Each row below holds a small network's activations on one record, seen along a few directions.
After each row come some of the record's fields: Lekeb, Beto, Geriz, Dom, Sizal.
Not every record has every field; a missing one is left out.
The largest differences between rows may come from other fields.
In the rows, 128 means zero.
[118 165 121 112 162 108 135 150 148  91 199 139  77 156 171  95 121 187
  90 175 130 109 159] | Lekeb is z2, Beto is j2, Geriz is h2, Dom is s1, Sizal is f2
[109 141 113  56 156 109 129 153 173  95 208 137 114 109 159  98  99 144
 119 194 109  74 128] | Lekeb is z2, Beto is j1, Geriz is h2, Dom is s2, Sizal is f1
[152  96 142 132 112 125 145 141 134 158 105 113 121 111 108 131 129 104
 162 133 123 138 126] | Lekeb is z3, Beto is j1, Geriz is h1, Dom is s1, Sizal is f1
[129 121 140 113 140 109 122 125 143 146 151 145 126 129 158 133 107  95
 135 144 122 111 119] | Lekeb is z3, Beto is j1, Geriz is h1, Dom is s2, Sizal is f1
[120 119 113 123 152 107  86 135 115 121 177 113 141 147 128 142 140 122
 117 125 144 128 138] | Lekeb is z2, Beto is j2, Geriz is h1, Dom is s2, Sizal is f1
[120 139 139 125 128 135 121 157 138 126 128 141 114 142 134  88 145 142
 123 129 141  95 128] | Lekeb is z1, Geriz is h2, Dom is s2, Sizal is f1
[110 128 118 146 146 134 139 116 117 123 115 122 131 118 115 141 131 102
 115 108 142 163 129] | Lekeb is z2, Beto is j2, Geriz is h2, Dom is s2, Sizal is f1
[140 119 131 146 132 116 143 119 135 118 128 147 119 131 100 125 131 133
 117 102 123 161 147] | Lekeb is z3, Beto is j2, Geriz is h2, Dom is s1, Sizal is f1
[142 134 138 160 120 124 138 105 103 176  67 131 138 127  88 156 155  70
 150  78 140 185 121] | Lekeb is z3, Beto is j2, Geriz is h1, Dom is s2, Sizal is f1
[102 136 129 104 118 132 124 137 148 109 158 120 115 128 119  98 121 140
 150 160 119  79 140] | Lekeb is z1, Beto is j1, Geriz is h2, Dom is s2, Sizal is f1
[120 143 116  76 142 118 140 145 164  82 219 109  91 133 158 113  80 179
 118 206 114  84 158] | Lekeb is z2, Beto is j1, Geriz is h2, Dom is s1, Sizal is f2
[107 138 129 122 140 123 137 131 136 128  91 130 137 144 110 133 150 113
 126 116 135 112 130] | Lekeb is z1, Beto is j2, Geriz is h2, Dom is s2, Sizal is f1
[114  93 140 136 127  87  99 137 142 127 143 114 157 130 135 134 141 106
 100 149 156 141 144] | Lekeb is z2, Beto is j2, Geriz is h1, Dom is s2, Sizal is f1
[145  92 111 100 131 101  98 139 143 105 224 106 129 120 139 123 105 165
 110 168 139 115 149] | Lekeb is z2, Beto is j1, Geriz is h1, Dom is s1, Sizal is f1
[113 112 142 136 129 133 110 131 122 192  83 139 141 113 133 148 132  88
 154 105 111 150 100] | Lekeb is z3, Beto is j1, Geriz is h1, Dom is s2, Sizal is f1
[112 110 139 134 160 124 133 134 141 139 110 165 151 115 138 136 132 101
 121 111 121 144 110] | Lekeb is z3, Beto is j2, Geriz is h2, Dom is s2, Sizal is f1
[118 144 120 113 125 138 127 127 120 110 142 133 122 137 111 122 138 135
 132 114 124 101 131] | Lekeb is z1, Geriz is h2, Dom is s2, Sizal is f1
[111 162 118 124 145 116 136 134 129 106 159 156 109 142 139  83 151 155
 106 142 150  99 145] | Lekeb is z1, Beto is j2, Geriz is h2, Dom is s2, Sizal is f1
[128 132 115 117 135 150 122 126 143 129 144 102 113 124 123 148 106 140
 121 106 125 131 124] | Lekeb is z2, Beto is j1, Geriz is h2, Dom is s1, Sizal is f1
[140 107 115 172 114 129 128 115  94 156  37 135 165 126 114 165 168  90
 150  57 144 145  98] | Lekeb is z1, Beto is j2, Geriz is h1, Dom is s2, Sizal is f1
[131 153 114 115 136 110 127 131 148  98 168 159 104 146 146  93 138 189
 103 125 151  93 139] | Lekeb is z1, Beto is j2, Geriz is h2, Dom is s1, Sizal is f1
[118 116 119 149 128 133 126 127 121 115  77 138 156 132 120 145 150 116
 130  82 143 121 107] | Lekeb is z1, Beto is j2, Geriz is h2, Dom is s2, Sizal is f1
[128 122 138 135 107 136 124 154 132 113 113 112 145 134 139 151 102 114
 106 130 126 130 100] | Lekeb is z2, Beto is j1, Geriz is h2, Dom is s2, Sizal is f2
[147  93 131 170 116 130 143 121 102 150  96 122 137 102 108 129 141  92
 165 112 128 164 117] | Lekeb is z3, Beto is j1, Geriz is h1, Dom is s2, Sizal is f1
[130 104 115 149 102 119 133 123 115 137 117 110 132  93 126 126 131 105
 126 137 127 154 119] | Lekeb is z2, Beto is j1, Geriz is h1, Dom is s2, Sizal is f1
[131 134 142 131 138 167 132 115 106 161  99 149 150 109 104 158 156 109
 130 122 112 170 128] | Lekeb is z3, Geriz is h2, Dom is s2, Sizal is f1
[138 114 127 110 120 122 131 125 139 148 139 102 104 119 125 119 118 136
 164 141 112 130 136] | Lekeb is z3, Beto is j1, Geriz is h1, Dom is s1, Sizal is f1
[156  98 129 128 128 108 145 135 132 146 107 123 118 123 115 140 133 128
 144 116 126 140 127] | Lekeb is z3, Geriz is h1, Dom is s1, Sizal is f1
[126  83 145 142 131 141 149 141 127 116 115 127 133 104 115 117 130 111
 141 130 129 145 124] | Lekeb is z3, Beto is j1, Geriz is h2, Dom is s2, Sizal is f1
[155 147 123  82 145 129 120  83 105 126 105 156 131 176 149  98  96 182
 107 136 158 124 120] | Lekeb is z1, Beto is j2, Geriz is h2, Dom is s1, Sizal is f2
[127 132 116 122 122 135 121 118 146 116 120 119 143 136 121 130 120 136
 141 108 136 100 111] | Lekeb is z1, Beto is j1, Geriz is h2, Dom is s1, Sizal is f1
[145 133 129 131  81 166 124 119 116 144 100 115 159  87  92 144 132 117
 119 111 119 157 105] | Lekeb is z2, Beto is j1, Geriz is h2, Dom is s2, Sizal is f1
[102 130 120 103 140 119 138 142 142 103 135 130 120 135 125 112 140 137
 127 151 127  83 139] | Lekeb is z1, Geriz is h2, Dom is s2, Sizal is f1
[115 132  85  90 144 124 118  86 112 111 117 142 134 141 116  91 106 138
 126 154 136 117 146] | Lekeb is z1, Geriz is h2, Dom is s2, Sizal is f1
[137 164 125 142 129 123 131 119 118 164 105 140 125 141 125 113 158 114
 130 108 160 125 126] | Lekeb is z1, Beto is j2, Geriz is h1, Dom is s2, Sizal is f1
[ 99 128 132 168 131 140 125 111 111 143  93 132 134 127 103 139 139 105
 135  91 134 172 119] | Lekeb is z3, Beto is j2, Geriz is h2, Dom is s2, Sizal is f1
[115 149 130 125 112 152 132 121 129 129 134 126 140 126 115 114 130 134
 160 145 111 112 137] | Lekeb is z1, Beto is j1, Geriz is h2, Dom is s2, Sizal is f2
[108 141 133 114 126 117 127 122 144 105 168 133 104 151 138 115 102 176
 128 170 113 117 152] | Lekeb is z3, Geriz is h2, Dom is s1, Sizal is f2
[118 140 118 103 135 141 128 129 119 108 148 127 114 140 117 121 138 134
 135 114 124 102 136] | Lekeb is z1, Geriz is h2, Dom is s2, Sizal is f1
[130  99 141 156 115 137 128 121 128 188  66 105 128 119 114 156 133 110
 161  96 127 167 115] | Lekeb is z3, Beto is j1, Geriz is h1, Dom is s1, Sizal is f1
[123 117 122 145 118 127 133 123 122 161  68 118 148 119 119 152 149  97
 161 111 147 117 109] | Lekeb is z1, Beto is j1, Geriz is h1, Dom is s2, Sizal is f1
[148 100 144 156 119 120 144 132 108 164  66 128 136 117  95 140 153  77
 153 103 126 169 121] | Lekeb is z3, Geriz is h1, Dom is s2, Sizal is f1
[137 124 124 131 105 140 126 120 151 130 138 110 128 115 116 146  95 133
 104 110 136 141 117] | Lekeb is z2, Beto is j1, Geriz is h2, Dom is s1, Sizal is f1
[120 130 131 139 141 118 146 119 115 115 121 146 124 129 102 121 147 111
 123 113 129 161 141] | Lekeb is z3, Beto is j2, Geriz is h2, Dom is s2, Sizal is f1
[171  87 127 165 106 144 138 115 108 151 119 125 128 101 108 146 123 122
 154  89 127 160 122] | Lekeb is z3, Beto is j1, Geriz is h1, Dom is s1, Sizal is f1
[104 134 138 162 133 140 127 112 106 126 109 132 135 146 127 138 126 118
 134 117 126 164 129] | Lekeb is z3, Beto is j2, Geriz is h2, Dom is s2, Sizal is f2
[140 121 125 153  98 127 134 107 141 171 109 106 129 103 116 158 115 110
 124 114 141 161 122] | Lekeb is z2, Beto is j1, Geriz is h1, Dom is s1, Sizal is f1
[154 130 133 106 141 122  83 141 154  77 208 123 120 105 151  82 112 142
  89 172 146 114 134] | Lekeb is z2, Beto is j1, Geriz is h2, Dom is s2, Sizal is f1
[144 146 113 140 130 153 137 129 117 129 105 117 158 122 114 156 121 105
 139 102 133 150  97] | Lekeb is z2, Beto is j1, Geriz is h2, Dom is s2, Sizal is f2
[139 105 107 141 118 121 140 120 130 138 147 110 113  93 130 136 113 133
 126 137 128 151 138] | Lekeb is z2, Beto is j1, Geriz is h1, Dom is s1, Sizal is f1
[113 144 139 116 135 130 134 126 122 105 152 129 115 146 135 118 120 132
 135 153 115 132 144] | Lekeb is z3, Geriz is h2, Dom is s2, Sizal is f2
[125 138 121 113 112 133 133 119 117 145 138 117 118 115 119 124 139 120
 164 139 126  99 137] | Lekeb is z1, Beto is j1, Geriz is h1, Dom is s2, Sizal is f1
[143 108 117 157  75 135 125 118 100 137 120 122 138  90 118 142 131 111
 116 109 133 148 109] | Lekeb is z2, Beto is j1, Geriz is h1, Dom is s2, Sizal is f1
[137 109 124 190 104 130 107 105  95 174  45 128 152 129 100 157 148 100
 153  50 125 191  96] | Lekeb is z3, Beto is j2, Geriz is h1, Dom is s1, Sizal is f1
[113 139 119 118 133 139 139 108 161 124 151 120 122 129 127 130 114 153
 133 135 140  93 143] | Lekeb is z1, Beto is j1, Geriz is h2, Dom is s1, Sizal is f1
[182 153 150 174 108 133 127 133  96 169  81 151 137 157 121 133 142  87
 135  82 148 174 104] | Lekeb is z3, Beto is j2, Geriz is h1, Dom is s2, Sizal is f2
[124 112 127 148 151 115 119 108 138 171 115 147 129 121 143 140 129 118
 139  95 106 158 124] | Lekeb is z3, Beto is j2, Geriz is h1, Dom is s1, Sizal is f1
[102 115 120 128 107 117 133 134 145  93 159 116 125 100 132 103 113 139
 103 166 128 118 127] | Lekeb is z2, Beto is j1, Geriz is h2, Dom is s2, Sizal is f1
[131 131 113 124 131 108 133 129 119 138 115 112 120 118 119 132 142  99
 136 129 124 151 127] | Lekeb is z2, Geriz is h1, Dom is s2, Sizal is f1
[147 128 131 139 114 124 120 132  93 136 106 122 130 150 128 138 134 109
 154 111 106 150 117] | Lekeb is z3, Geriz is h1, Dom is s2, Sizal is f2

Which values does each new row have?
[111 124 124 128 149 103 135 129 142 108 142 130 105 139 119 111 131 154
 124 127 114 143 150] | Lekeb is z3, Beto is j2, Geriz is h2, Dom is s1, Sizal is f1
[128 131 130 120 138 121 129 150 124 124  93 118 135 137 107 147 136 100
 111  92 130 150 108] | Lekeb is z2, Beto is j2, Geriz is h2, Dom is s2, Sizal is f1
[103 130 129 120 132 122 123 129 125 120 124 122 117 133 109 106 129 124
 139 134 115 142 130] | Lekeb is z3, Geriz is h2, Dom is s2, Sizal is f1
[132 123 120 160 121 142 128 120 107 132  92 126 148 115 104 155 126  92
 109  73 139 185 106] | Lekeb is z2, Beto is j2, Geriz is h2, Dom is s2, Sizal is f1
[133 113 142  94 127 131 133 134 134 162 142 148 124 100 139 133 125 104
 149 142 116 121 124] | Lekeb is z3, Beto is j1, Geriz is h1, Dom is s2, Sizal is f1
[143 134 139 144 123 155 131 124 113 125 118 123 144 144 121 148 109 105
 143 107 129 145 109] | Lekeb is z3, Beto is j1, Geriz is h2, Dom is s2, Sizal is f2
[115 112 127 102 121 107  98 153 138 129 147 102 124 128 128 108 134 129
 161 172 121 113 134] | Lekeb is z3, Beto is j1, Geriz is h1, Dom is s2, Sizal is f1
[117  89 130 153 118 134 130 135  98 155  88 115 126 106 122 132 147 109
 161 119 120 154 114] | Lekeb is z3, Beto is j1, Geriz is h1, Dom is s2, Sizal is f1
[113 144 121 109 136 116 124 117 128 151 151 154 123 123 138 125 144 121
 137 134 110 100 136] | Lekeb is z1, Geriz is h1, Dom is s2, Sizal is f1
[147 109 137  86 129 126 142 161 155  88 176 118 110 142 148 120  88 173
 133 173 115  87 131] | Lekeb is z3, Beto is j1, Geriz is h2, Dom is s1, Sizal is f2
[153 118 133 114 116 141 135 134 146 121 162 122 114 117 105 122  98 145
 142 129 121 120 126] | Lekeb is z3, Beto is j1, Geriz is h2, Dom is s1, Sizal is f1
[106 145 122 142 136 128 140 107 123  99 130 141 143 149 143 135 131 135
 129 139 142 113 140] | Lekeb is z1, Beto is j2, Geriz is h2, Dom is s2, Sizal is f2
[125 111 122 154  85 123 135 113 115 138 130 120 130  87 124 131 132 114
 117 139 139 142 125] | Lekeb is z2, Beto is j1, Geriz is h1, Dom is s2, Sizal is f1
[ 97 127 129 167 125 137 121 107 111 142  91 137 139 128 103 135 137 110
 135  96 135 169 119] | Lekeb is z3, Beto is j2, Geriz is h2, Dom is s2, Sizal is f1
[103 149 138 142 120 136 128 112 129 140 106 137 132 142  95 135 146 111
 133 103 136 129 141] | Lekeb is z1, Beto is j2, Geriz is h2, Dom is s2, Sizal is f1
[121 119 106 101 147 106 138 142 125 100 190 139 114 125 184 129 119 142
 128 197 123  95 134] | Lekeb is z2, Beto is j1, Geriz is h1, Dom is s2, Sizal is f2
[131 103 141 179 129 127 131 120 116 183  56 120 130 124 125 137 145 117
 143  75 140 180 124] | Lekeb is z3, Beto is j2, Geriz is h1, Dom is s1, Sizal is f1
[136 114 113 147 108 148 129 116  89 138 122 125 130 110 121 138 149 121
 159  97 128 117 121] | Lekeb is z1, Beto is j1, Geriz is h1, Dom is s2, Sizal is f1
[137 133 135  82 112 137  97 138 140  95 194 110 165 131 131 125 115 149
 103 185 118 115 141] | Lekeb is z2, Beto is j1, Geriz is h2, Dom is s2, Sizal is f2
[133 127 121 102 138 134 117 125 163 139 168 138 129 110 145 142  84 134
  99 119 112 131 113] | Lekeb is z2, Beto is j1, Geriz is h2, Dom is s1, Sizal is f1
[143 152 137 138 141 109 133 160 120 149 102 125 117 153 157 123 141 107
 115 139 149 144 122] | Lekeb is z2, Beto is j2, Geriz is h1, Dom is s2, Sizal is f2
[163  99 148 196 136 125 142 134 129 183  65 135 129 122 126 128 147 111
 138  83 161 177 118] | Lekeb is z3, Beto is j2, Geriz is h1, Dom is s1, Sizal is f1
[134 140 129 134 100 109 135 120 117 129 135 126 124 126 136 137 123 110
 112 156 124 144 136] | Lekeb is z2, Geriz is h1, Dom is s2, Sizal is f2
[154 104 150 151 126 143 137 147 141 128 109 117 137 144 125 150  98 131
 139 113 123 136 115] | Lekeb is z3, Beto is j1, Geriz is h2, Dom is s1, Sizal is f2
[131 126 126 133  94 137 124 119 154 128 140 112 130 114 116 146  95 143
 100 115 138 130 117] | Lekeb is z2, Beto is j1, Geriz is h2, Dom is s1, Sizal is f1
[115 156 139 129 115 114 136 122 136 114 130 129 132 142 128 138 115 115
  96 144 131 148 134] | Lekeb is z2, Beto is j2, Geriz is h2, Dom is s2, Sizal is f2
[152 111 118 177  94 128 125 104 119 162  87 124 139 109 112 170 129 108
 111  67 140 184 113] | Lekeb is z2, Beto is j2, Geriz is h1, Dom is s1, Sizal is f1
